A small network was shown many inputs. Here are its activations along a few directions, one row for each input.
Each table varies a few parts of the input and shows all the possible inputs, shuffled.
Descriptions start from the smaller parts, as in this example, which fits no table here: one of 5 places around a ring, together with either a single point or one of 9 places around a ring or (one of 3 separate values, together with one of 6 places along a line).
Shared parts are said once, and a part with two or three values counts as separate values.

Other details of the inputs shift rows strongly along two fixed directions, in all tables alike. That doesn't count.

A family of inputs:
R1: [ 22   4   8  23 -16 -26  22   5  10 -19  -4  -2  40  50 -52  -8 -33]
R2: [ -2  -3   8   7 -36 -22  32 -17   8 -26 -10 -15  41  12 -42 -38 -39]
R3: [-26 -27   5  49 -56   6  19 -80   6   5  38   0   1  51 -34 -20 -59]
R4: [-56 -16   8   9  30  46 -36 -36  -1   9  54   9 -57  -1  50  -2   8]
R5: [ 12   2  -5 -29  37  16 -31  40 -10   0  -4 -11 -21 -43  40   9  32]
R6: [ 20   3  11  30 -13 -33  31  11  15 -17  -4   6  42  47 -47  -4 -34]
R7: [-59 -26 -13   0  24  35 -22 -50  -6  20  27  24 -48 -19  61  -2  22]
R8: [  9 -18  -1  44 -42  33   6 -60  10  13  45  -8 -11  65 -27 -11 -78]
R9: [-32   5  13  11   5  26 -23 -26  16  46  26  19 -56 -16  38  34  38]
R10: [ 34  25  19  11 -35  -1  50  -5  40  -3 -12   1  34   8 -53 -13 -26]
R11: [ 17 -24   2  40 -45  35  14 -50  18  29  36   8  -7  54 -34  -6 -74]
R12: [ 15   2  15  13  -9 -14  31   3  20 -31   3   0  38  37 -48 -30 -41]
R13: [ 45  25 -13 -45  36 -30 -35  92 -25  -5 -54 -23  12 -41  21  28  61]
R14: [-55 -22  17  15  41  24 -19 -24  13  10  52  25 -50  -5  49   4  17]
R15: [  9  25   2 -22  20 -13 -23  41   1  21 -29  10 -20 -41  22  40  57]
R16: [-24 -23  -3  45 -58  19  19 -94  10   9  43  20  -2  69 -23 -17 -66]
R17: [ 12  15 -12 -22  22  -5 -27  45  -2  24 -20   4 -20 -36  24  34  48]
R18: [ 27  41   3 -51  39 -24 -11  78   4  -5 -55   1   5 -77  18  27  73]
R19: [-66 -20  -2  -1  15  36 -30 -64  -3  14  41  24 -56 -11  64  -3  17]
R20: [ 35   8  -4 -13 -34 -60  46  37 -22 -31 -53 -25  71  10 -57 -10 -11]
R21: [ 13  34  -6 -36  43 -40 -38  85 -26 -21 -48 -17  17 -30  19  26  69]
R22: [-46 -38  -9   8  13  17 -15 -50 -34  36  32  21 -54 -10  47  11  26]
R23: [ -1  12 -11 -16  30  -3 -46  35 -21  -7 -13 -15 -19 -15  31  22  44]
R24: [ 43  11  -3   5 -28   4  41   6  29  -3  -7  -3  34   9 -51 -15 -45]
R25: [ 48   1   1   5 -25  10  30  10  18  -7  -7  -6  37  12 -46 -17 -53]
R26: [ 43   6  -9 -24 -16 -49  61  36 -17 -27 -58 -15  77  -6 -55 -37 -21]
R27: [ -8   8  -1 -59  39 -44  -5  69 -34 -26 -56 -22  17 -74  30   4  72]
R28: [-44 -17   1   9  24  54 -41 -39  -2   6  49  -1 -62  -4  51  -2   4]
R29: [ 47  20 -22  -8 -29 -51  37  36 -11 -29 -67  -4  77  20 -54  -9  -7]
R30: [-30 -16   0   3  22  53 -38 -33  -3  14  52  -2 -62 -11  54   3  -1]
Description of these inputs: one of 2 separate values, together with either one of 5 places around a ring or one of 10 places along a line.
The inputs of R5 and R13 match in every part but the choice among 2 separate values. If R12 is changed in the same way as R5 into R13, which row does it become?
> R1

A family of inputs:
R31: [-30  -3  13  23  -7  43 -20 -51  27  35  44  20 -58   4  21  20   1]
R32: [ 21 -25  -8  19 -61  -2  58 -49   1  13  -2   5  33  37 -51 -24 -66]
R33: [-72 -37  15  25  17  43  -3 -73  11  17  67  21 -53   7  37 -16 -14]
R34: [ 28   9   2   1  21   3 -21  45   3  -3   1  -7  -1  10   1  12   4]
R35: [-17 -14  -6 -11   9  42 -18 -26  -7  24  21   1 -44 -29  38   5   8]
R36: [-41  -3  14 -12  34  15 -12  -5   3 -15  20   6 -23 -26  33 -10  22]
R37: [-35   0 -16   4  12 -27 -41  -6 -43 -10  -5  -4 -12  25  30  18  41]
R38: [-50  -6  10  -5  28  34 -24 -27  10 -14  38   3 -35 -17  45 -16  10]
R39: [ -4 -16  13  30 -34 -17  60 -39  16 -21  12   8  43  41 -55 -41 -61]
R40: [ 31   8   9  36 -57  -5  50 -27  36   9  -1   7  34  48 -73 -11 -62]
R41: [ 77  25   1  18 -16 -28  28  56  25 -19 -25  -4  63  50 -76   0 -50]
R42: [ 29   9   6  -6  25   6 -24  40  -3  -6   4 -14  -1   6   4   5   0]
R43: [ 31  12 -16 -42  16 -19   3  56 -22   2 -53 -15  20 -52   7   7  38]
R44: [-11   8   4 -30  29 -52  13  44 -15 -26 -44   5  32 -35   8  -2  48]
R45: [ 17  31   2  -6  -4   4 -15  17  23  -1 -15  -3  -3 -13   0  17  18]
R46: [-31 -36   3  27  16  63 -36 -50  -1  16  78  -7 -65  25  41  -1 -36]
R47: [  5   5 -27 -36  13 -54 -37  58 -57 -41 -54 -34  36 -14  11  -2  39]
R48: [ 41   1  -8  15 -58  21  41 -33  19 -11  -2 -15  36  30 -55 -38 -83]
R49: [ 19  29   0 -25   3 -53   6  54  -6   8 -58   9  24 -33  -3  35  62]
R50: [-12 -18 -13 -15   8  10  -5 -11 -21  28   0   5 -25 -35  32  11  27]
R51: [  6  21   2 -10   6 -27  -4  28   2  17 -26  11  -1 -28   7  33  53]
What is each input in this table made of?
> either one of 2 separate values or one of 4 places along a line or (one of 3 separate values, together with one of 5 places along a line)
Which other rows does R39 become when the choice among 3 separate values takes its other values? List them by row number.
> R50, R51

A family of inputs:
R52: [-19   2  11  -6  22  34 -26  -5  10  44  24   5 -64 -43  35  31  38]
R53: [ 12  -9  -7  10 -50 -11  41 -23   4 -17 -13 -13  43  22 -54 -32 -52]
R54: [ 40  23  -6 -31  23 -13  -2  60   1   0 -39   7  19 -32   7  16  34]
R55: [-28 -16  -2  -3  12  34 -39 -22  -5  15  34  -7 -49 -17  43   4   5]
R56: [ 40  -3  -7  19 -33   3  30  -7  19 -12   1   0  42  40 -51 -26 -69]
R57: [-15 -11   2  -7  41  20 -39  17   0   7  26   2 -34 -19  41  13  20]
R58: [ 31  14  11  -5   3  -4   6  38   2 -20  -8 -28  14  -4 -17   1  -7]
R59: [ 26  13  -9 -27  25 -21 -18  63  -3 -19 -28  -9  22 -23   4   1  17]
R60: [-37 -32  -8  18  -8  22   2 -47   7  11  31  18 -18  10   8 -13 -26]
R61: [-41 -17  -7  -6  39  10 -38  -8 -41   8  19  -1 -40  -1  48  10  37]
R62: [  3  10  -2 -23  17 -51  12  39 -32 -14 -44  -4  28 -23   5   9  50]
R63: [  2   7   6 -35   5 -41  10  35 -20 -20 -37 -13  26 -40   2  -6  33]
R64: [-50  -2  -8  -9  19   7 -31 -14  -5   1   6  11 -30 -26  43   7  41]
R65: [-48  -2  -7  -4  25  11 -14 -24  -9   4  10  11 -32 -18  43   6  41]
R66: [-19  -6  -6 -14  20  38 -35 -18 -10  25  21   3 -54 -31  56  18  27]
R67: [-28 -11   3  25  -9  35 -23 -48  17   6  45   6 -32  27  14  -7 -27]
R68: [-53  -6  12  -8  20  -2 -20 -22  -6   2  17  15 -30 -22  44   4  37]
R69: [ 24  11 -10 -12   1 -29 -17  44 -12 -12 -27 -14  22   0  -8   9  12]
R70: [ 33   3  11  12   2  -2  17  27  17 -18   7 -10  24  23 -32  -7 -36]
R71: [-41 -31   2   3   7   8 -13 -30   3  10  25  18 -23  -9  26  -5  -3]
R72: [ 44   0  -6  17 -34   5  38 -10  21  -7  -1   5  39  41 -49 -20 -67]
R73: [ 30  39   4 -18   8 -13  -2  47  14   1 -38   1  13 -23  -5  18  34]
R74: [-26 -12   5  -5  27  33 -43  -6  -6  12  33 -11 -51 -24  48  13  20]
R75: [-17 -12   3  22  -4  32 -17 -36   9  50  33  19 -52   7  24  29   6]
R76: [ 29  38  10  -7   3 -11   5  40  25   3 -26   1  10 -17 -25  17  23]
R77: [-24  -1   4  -1  -9 -15  -4 -14   6 -13  -4   6   8  -1   0  -9   1]
R78: [ 32  38  -2 -26  14 -14  -8  48   5  -9 -42   2  16 -25   5  17  42]
R79: [ 32   5 -12  10 -26 -13   6   7  -3  -6 -15  -6  28  27 -31  -2 -27]
R80: [  3  11 -16 -19  12 -40   9  34 -27 -11 -44  -6  25 -19   0  10  42]
R81: [ 22  34 -10 -26  19 -18 -22  52  -3 -22 -39  -8  19 -25   8   7  35]
R82: [-18 -16  11  38 -16  36  -4 -52  22  53  50  19 -52  22  -2  23 -17]
R83: [ 31  14  17  31 -29   1  29  -4  29 -28  12 -14  33  53 -56 -18 -59]
R84: [ 32   7  -7  -1 -26   2  12   3   2 -12 -12 -16  25   7 -28 -15 -34]
R85: [  8 -11   8  21 -48 -35  47 -26  -1 -13  -5   1  47  44 -54 -20 -49]
R86: [ -6 -23   7  34 -39  59  16 -82  21  35  53  12 -36  33  -5  -6 -55]
R87: [-16  -4  -1 -28   6 -22 -12  17 -15  -8 -22  -9   2 -41  18   0  31]
R88: [ 26   1   2  15 -16 -15   3  16   1 -11  -3 -15  25  32 -32  -1 -27]
R89: [  2   4   4 -32  24 -44   6  48 -13 -19 -35   2  28 -36   8  -3  36]
R90: [-48 -33  -9  29 -22  18  -5 -66  -5  21  36  14 -28  24  10   0 -21]
R91: [ 38  18  -2  20 -42   2  33 -17  23 -17  -9   0  40  46 -51 -19 -57]
R92: [ 39  16  -6  -5 -13 -16   7  24  -2   8 -29   3  20   6 -18  16   8]
R93: [-17 -10   8  11  -3  48 -12 -40  14  45  36  10 -57 -13  29  18   1]
R94: [  5  14 -13 -35  16 -30  11  40 -25 -18 -47 -17  23 -43   6  -2  46]
R95: [-23  -9   8   6  33  16 -42   7  -9  15  33  -2 -50  -7  46  31  34]
R96: [  6   6   3 -23   3 -31  27  20 -23 -18 -34 -13  29 -27  -5 -13  25]
R97: [  8  -8   4   4  -7 -23  44  -3  -2 -16 -13   5  38  12 -26 -25 -19]
R98: [ 12   9  -9 -33  46 -24  -7  60 -30 -28 -34 -13  24 -17   8 -12  30]
R99: [-19  -6 -12  -7  23  18 -42  -8 -16  28  14  12 -49 -16  54  32  39]
R100: [-41 -40   5  40 -42  12   8 -82   5  18  45  16 -16  44 -11 -10 -52]
R101: [-43  -2   0  -6  41  20 -34 -13 -23  -7  18   0 -36  -2  45  -3  32]
R102: [  8  -6 -10   5  -9 -15  40  -2   1 -14 -15   2  36  12 -29 -21 -22]
R103: [ 20  31   3 -21  26 -21 -23  62   1 -29 -30 -17  19 -18   3   8  33]
R104: [-36 -38   4  32 -16  49   9 -83 -12   8  59  -7 -30  48  -2 -34 -58]
R105: [-11  -5  12  28 -32  -6  47 -50  10 -16  10   7  27  41 -35 -31 -42]
R106: [ 46   5   5  23 -36   6  45  -4  34  11  -2  10  34  33 -57 -11 -60]
R107: [ 38  12   9  10 -11   0  30  20  33  15  -4  10  18   5 -46   3 -26]
The inputs of R69 and R59 match in every part but one. If R80 is changed in the same way as R69 into R59, which row does it become?
> R102
What is each input in this table made of?
> one of 4 separate values, together with either a single point or one of 5 places around a ring or one of 8 places along a line
Which other rows does R73 become when the choice among 4 separate values takes its other values? List them by row number.
> R75, R93, R106
A walk changes only the place on the line of 8. It starts at R52 and steps to R93. List the rest of the walk in order.
> R86, R66, R84, R55, R74, R58
Which other rows does R67 become when the place on the line of 8 takes its other values? List them by row number.
> R73, R76, R78, R81, R83, R91, R103
Which other rows does R68 become when the place on the ring of 5 takes its other values? List them by row number.
> R64, R65, R77, R105

A family of inputs:
R108: [ 68  40  -2 -22   3 -22  17  79  15 -27 -49 -22  46  -9 -41   0  -3]
R109: [ 20 -12   2  33 -37  -4  21 -24  -1 -27  18 -12  37  70 -52 -25 -74]
R110: [-50 -11   0 -15  29 -12 -22  -9 -32   4  -1   5 -26 -28  49  15  59]
R111: [ 25  -6  11  20 -31  15  31 -17  25 -25  23 -14  34  43 -47 -39 -84]
R112: [ 33  24   0 -25  35  -3 -19  65   1 -22 -21 -17  12 -27   2   0  18]
R113: [-21  -2   5 -21  22  16 -13   0   6  31   1  20 -37 -50  41  24  42]
R114: [ 35  25  -5 -37   0 -38  33  53  -6 -45 -56 -18  64 -27 -35 -33   4]
R115: [ 15 -12   1  35 -59 -15  48 -41  10  14  -1   9  29  53 -58  -7 -53]
R116: [-45 -38   0  45   2  52 -43 -70   4  23  79  13 -64  52  29   0 -35]
R117: [-17   3  -8  -3  31  12 -53  20 -11  14  11   1 -42  -5  45  36  46]
R118: [  5   1   0 -20  22   0   5  26  -5 -23 -11 -17  13 -25  10 -17   7]
R119: [-40  -6   7 -26  32   9  -8  -6  -8   5   3  12 -30 -50  48  -5  46]
R120: [  4 -10  -2  34 -54 -20  50 -47   6   2   1  10  38  49 -54 -18 -55]
R121: [  7  19   1 -31  11 -21  17  36   2  -7 -42   3  21 -51   3   3  38]
R122: [-62 -47  -3  38   0  42 -22 -89 -11  13  73  12 -53  41  37 -10 -31]
R123: [ 53  32  -9  -8 -23 -56  20  56  -4  -6 -59  -7  52   1 -47  17  19]
R124: [-49 -14  -8 -19  31  -8 -34  -5 -37  -2   1  -4 -29 -27  50   8  48]
R125: [ 34  23   2 -13   5   8  -4  33  13  10 -17   1   0 -23  -2  14  12]
R126: [-15   4  -5  -3  22   7 -48  10  -9  30   5   6 -39 -13  44  41  50]
R127: [  0 -12  12  38 -41  39  25 -69  41  35  43  18 -25  26 -22  -2 -54]
What is each input in this table made of?
> one of 2 separate values, together with one of 10 places around a ring
The inputs of R109 and R111 match in every part but the choice among 2 separate values. If R124 is changed in the same way as R109 into R111, which row does it become?
> R114
Which other rows does R115 become when the choice among 2 separate values takes its other values? List them by row number.
> R113

A family of inputs:
R128: [-44 -29   2  13  -4  15   9 -51  -3  11  31  14 -23   2  13 -15 -11]
R129: [ 48   9  -1  14 -26  -8  23  16  14 -27  -8 -15  50  46 -55 -22 -59]
R130: [-22 -16   6  18  11  40 -19 -32   9   3  47   1 -36  19  20  -7 -25]
R131: [  8 -16   2  42 -31  31   9 -48  18   9  42   4  -4  59 -30 -10 -69]
R132: [-25  -3 -12 -23  30  -5 -31  11 -33  -7  -8  -9 -17 -26  42   3  44]
R133: [ 23  -5  -2  10 -38 -28  49  -5   1 -29 -19 -10  60  30 -56 -35 -51]
R134: [ 36  34  -3 -25 -12 -66  26  59  -4 -36 -72 -11  70 -12 -42  -5  21]
R135: [ -5  11  -1 -24  24   8 -16  18   2  24  -9  10 -30 -50  36  26  50]
R136: [-23   6   1 -13  30 -23 -20  21 -17  10 -14  12 -17 -25  34  29  64]
R137: [  6   2   0   2  -9  11   0  -5   9  20   2   5 -13 -10   1  15   6]
R138: [-17  -9   7  11  -4  39   5 -41  23  32  29  22 -37  -8  17   2  -8]
R139: [-17 -21  16  37 -18  41  12 -57  22  -3  58  -1 -18  43 -15 -27 -64]
R140: [ 37  20 -10 -30  -6 -59  28  60 -23 -45 -68 -23  72 -11 -37 -16   9]
R141: [ -5   9  -3 -17  23   2 -33  25  -8  22  -7   2 -29 -33  34  32  47]
R142: [ -1   7  -3 -16  30   2 -42  30 -11  14  -3  -1 -28 -25  38  31  46]
What is each input in this table made of?
> either one of 2 separate values or one of 4 places along a line or one of 9 places along a line
A walk changes only the place on the line of 4. It starts at R132 and steps to R140. List the rest of the walk in order.
> R133, R128
